These are the activations of a small neural network, seen along a few directions. Each row is one input.
Each table varies a few parts of the input and shows all the possible inputs, shuffled.
A made-up example of a description, with smaller parts first: one of 8 places around a ring, together with either a single point or one of 9 places along a line or (one of 3 separate values, together with one of 6 places along a line).
Shared parts are said once, and a part with two or three values counts as separate values.
(in the rows, 128 means zero)

Other details of the inputs shift rows strongly along two fixed directions, in all tables alike. That doesn't count.

Rows:
row 1: [106 183 127 157 157 203 103 144 149 110 115]
row 2: [ 95 141 143 109 152 181 137  78 160 104  99]
row 3: [123 147 130 149 136 163 108 151 147 118 135]
row 4: [157  80 110  82 118 108 144 109 119 132 110]
row 5: [168  73 123  92 124 110 144 134 132 121 106]
row 6: [127 127 121 131 156 213 124 119 154  85 106]
row 7: [129 150 124 119 161 195 138 115 153 104  80]
row 8: [156  69 117  98 119 111 153 105 114 127 110]
row 9: [121 164 124 194 109  81  87 185 109 149 188]
row 10: [ 91 163 144 123 130 140 129 104 134 130 139]
row 11: [138  66 148  93  95  31 133 136  97 157 155]
row 12: [110 196 123 153 147 192 131 121 157 112 121]
row 13: [122 171 131 197 104  75 123 167  99 155 185]
row 14: [ 97 195 128 154 148 187 133 108 145 134 103]
row 15: [132  67 142  83 122 104 147  97 113 119 122]
row 16: [121 170 122 181 106  86  89 186 103 152 195]
row 17: [155  73 121  89 118 107 148 114 128 137 105]
row 18: [133  77 142  71 130 100 137 108 112 130 106]
row 19: [156  74 112  94 121 103 142 108 124 129 103]
row 20: [123 176 127 193 107  68 111 169 110 157 177]
Description of these inputs: one of 4 places along a line, together with one of 5 separate values.
Q: The inputs of row 5 and row 3 match in every part but the place on the line of 4. If row 13 is changed in the same way as row 5 into row 3, which row does it become?
A: row 6

Rows:
row 21: [129 116 130 109 127 127 129 128 125 126 128]
row 22: [135 118 128 110 128 120 132 125 124 134 117]
row 23: [111 151 137 142 134 131 121 128 123 130 136]
row 24: [120 155 133 148 127 125 135 126 136 134 131]
row 25: [112 178 133 171 118 111 128 139 124 151 154]
row 26: [126 149 126 155 128 131 124 138 140 130 133]
row 27: [135 111 131 122 125 123 138 121 125 125 130]
row 28: [120 153 125 165 114 115 117 148 121 142 163]
row 29: [141 119 119 120 126 123 138 128 124 131 119]
row 30: [113 148 138 140 131 135 124 134 129 129 139]
row 31: [121 150 130 145 131 136 118 141 137 133 132]
row 32: [140 109 114 121 122 122 121 128 128 122 133]
row 33: [136 109 133 116 130 125 124 135 126 122 130]
row 34: [134 117 118 115 125 123 130 120 126 123 129]
row 35: [134 112 130 123 125 122 138 122 121 123 125]
row 36: [147 112 115 125 124 126 129 135 127 130 122]
row 37: [136 110 128 118 134 122 120 136 120 120 126]
row 38: [112 145 136 151 125 132 133 121 130 133 141]
row 39: [111 150 137 137 129 133 123 132 131 128 138]
row 40: [136 121 122 111 132 125 127 131 119 132 114]
row 41: [134 117 132 110 129 119 134 124 129 132 118]
row 42: [135 110 132 117 131 128 124 135 124 118 123]
row 43: [133 118 121 115 123 120 132 115 126 125 130]
row 44: [ 94 158 139 117 161 224 137  82 174  96  89]
row 45: [148 117 114 122 127 123 129 134 119 129 119]
row 46: [133 112 131 112 129 127 124 132 131 119 127]
row 47: [140 118 123 120 127 122 139 127 129 129 120]
row 48: [134 114 126 117 122 122 138 119 124 128 131]
row 49: [135 118 130 111 130 122 132 130 129 130 117]
row 50: [106 147 140 143 129 133 125 124 126 132 134]
row 51: [115 161 128 162 114 105 128 135 117 155 149]
row 52: [134 113 127 119 125 124 136 124 128 121 128]
row 53: [141 111 122 116 128 126 122 138 127 130 119]
row 54: [139 115 131 115 130 118 126 136 133 125 119]
row 55: [133 107 129 117 127 126 120 135 131 121 129]
row 56: [141 110 126 126 126 125 132 133 123 119 126]
row 57: [142 120 116 120 128 124 134 128 119 131 117]
row 58: [118 154 123 148 126 131 130 122 123 142 128]
row 59: [130 108 130 124 123 121 138 117 122 126 124]
row 60: [142 113 118 118 129 124 118 140 121 131 119]
row 61: [122 151 126 147 125 139 126 133 131 128 143]
row 62: [115 151 137 163 119 111 109 155 120 142 163]
row 63: [117 158 129 139 131 131 123 130 122 140 128]
row 64: [110 153 137 136 127 134 125 126 128 135 141]
row 65: [122 115 128 108 125 119 124 114 126 130 127]
row 66: [141 104 124 127 126 130 128 132 130 120 130]
row 67: [129 110 130 120 122 120 137 114 129 127 128]
row 68: [142 104 119 128 130 127 124 132 123 119 127]
row 69: [140 114 117 116 124 123 126 125 127 121 131]
row 70: [101 160 136 121 165 227 136  97 166  91  85]
row 71: [139 118 126 121 127 118 139 127 132 125 118]
row 72: [135 120 126 111 130 124 131 131 124 132 116]
row 73: [142 110 122 126 131 124 128 131 121 118 127]
row 74: [142 107 127 123 127 126 132 131 127 120 130]
row 75: [117 151 132 139 128 137 118 138 129 130 143]
row 76: [148 112 112 126 125 124 126 136 121 130 120]
row 77: [107 177 139 163 124 111 119 148 128 146 149]
row 78: [141 115 128 113 130 122 127 136 130 128 120]
row 79: [135 107 125 113 126 129 120 134 128 124 130]
row 80: [127 118 127 106 127 120 125 118 126 127 128]
row 81: [135 112 127 123 127 124 136 128 122 121 124]
row 82: [109 154 140 142 129 125 127 125 137 138 129]
row 83: [138 111 129 119 130 121 123 138 136 125 119]
row 84: [116 144 134 149 129 136 115 143 128 126 138]
row 85: [116 161 122 131 164 235 138  96 181  93  82]
row 86: [126 153 129 150 130 133 129 135 139 127 130]
row 87: [136 112 124 123 131 123 132 126 120 121 125]
row 88: [135 112 127 124 129 118 133 122 118 124 127]
row 89: [129 115 133 112 127 119 133 120 130 135 117]
row 90: [130 117 125 113 128 120 128 121 119 138 115]
row 91: [115 149 125 139 129 137 109 135 134 127 142]
row 92: [141 104 123 128 126 127 128 134 125 119 126]
row 93: [109 173 130 167 116 116 123 143 119 145 164]
row 94: [142 118 121 114 131 125 122 137 120 130 116]
row 95: [108 158 142 158 119 104 119 144 112 144 155]
row 96: [112 151 134 141 137 136 120 133 124 126 134]
row 97: [106 149 137 138 124 131 124 123 128 138 142]
row 98: [120 164 130 156 121 111 115 154 118 148 149]
row 99: [106 148 137 144 132 130 120 124 124 133 136]
row 100: [110 151 126 143 123 129 126 115 130 134 142]
row 101: [122 156 126 146 126 133 134 125 128 138 130]
row 102: [135 115 127 121 124 119 140 117 130 134 119]
row 103: [139 107 123 125 123 125 127 131 131 120 131]
row 104: [119 177 125 173 119 119 121 150 122 148 154]
row 105: [130 108 127 124 128 120 134 115 120 126 124]
row 106: [136 112 129 123 127 125 136 127 125 123 130]
row 107: [147 115 122 122 127 123 134 132 131 126 121]
row 108: [129 111 126 119 120 123 137 114 126 131 130]
row 109: [140 111 125 122 124 124 131 129 129 120 130]
row 110: [136 106 126 121 132 124 116 137 122 121 127]
row 111: [134 114 123 108 128 124 119 129 127 121 128]
row 112: [ 96 156 140 121 162 223 138  86 170  98  91]
row 113: [141 119 118 120 125 118 136 124 117 134 118]
row 114: [130 116 129 112 125 117 132 122 123 139 118]
row 115: [132 118 135 112 130 116 133 125 132 129 116]
row 116: [134 114 129 122 124 115 140 116 133 131 118]
row 117: [129 112 137 114 129 122 131 125 124 126 128]
row 118: [128 119 125 107 129 124 123 124 126 124 127]
row 119: [127 114 136 110 127 121 130 122 128 125 126]
row 120: [133 113 129 119 123 119 137 119 127 124 130]
Q: The inputs of row 117 and row 27 match in every part but one. If row 90 is changed in the same way as row 117 into row 27, which row does it become?
A: row 58
Q: The inputs of row 115 and row 24 match in every part but one. If row 33 is changed in the same way as row 115 into row 24, which row does it become?
A: row 74
Q: The inputs of row 36 and row 53 match in every part but one. If row 32 is changed in the same way as row 36 into row 53, which row does it become?
A: row 91
Q: Describe the family of inputs behind these rows.
A: one of 2 separate values, together with one of 5 places along a line, together with either one of 4 places along a line or one of 6 places along a line
Q: Which other rows does row 86 become when the place on the line of 4 takes its other values? List them by row number.
A: row 45, row 104, row 107
Q: Which other rows does row 62 become when the place on the line of 6 takes its other values? List them by row number.
A: row 55, row 79, row 84, row 91, row 110
Q: Which other rows does row 111 become when the choice among 2 separate values takes its other values? List them by row number.
A: row 69
Q: Which other rows agree with row 82 in the choice among 2 separate values and the place on the line of 5? List them by row number.
A: row 44, row 50, row 65, row 89, row 90, row 97, row 99, row 112, row 114
Q: A walk changes only the place on the line of 5. It starts at row 60 and steps to row 94. List the rest of the walk in order.
A: row 40, row 63, row 90
Q: Which other rows does row 29 become when the place on the line of 4 takes its other values? List them by row number.
A: row 47, row 57, row 71
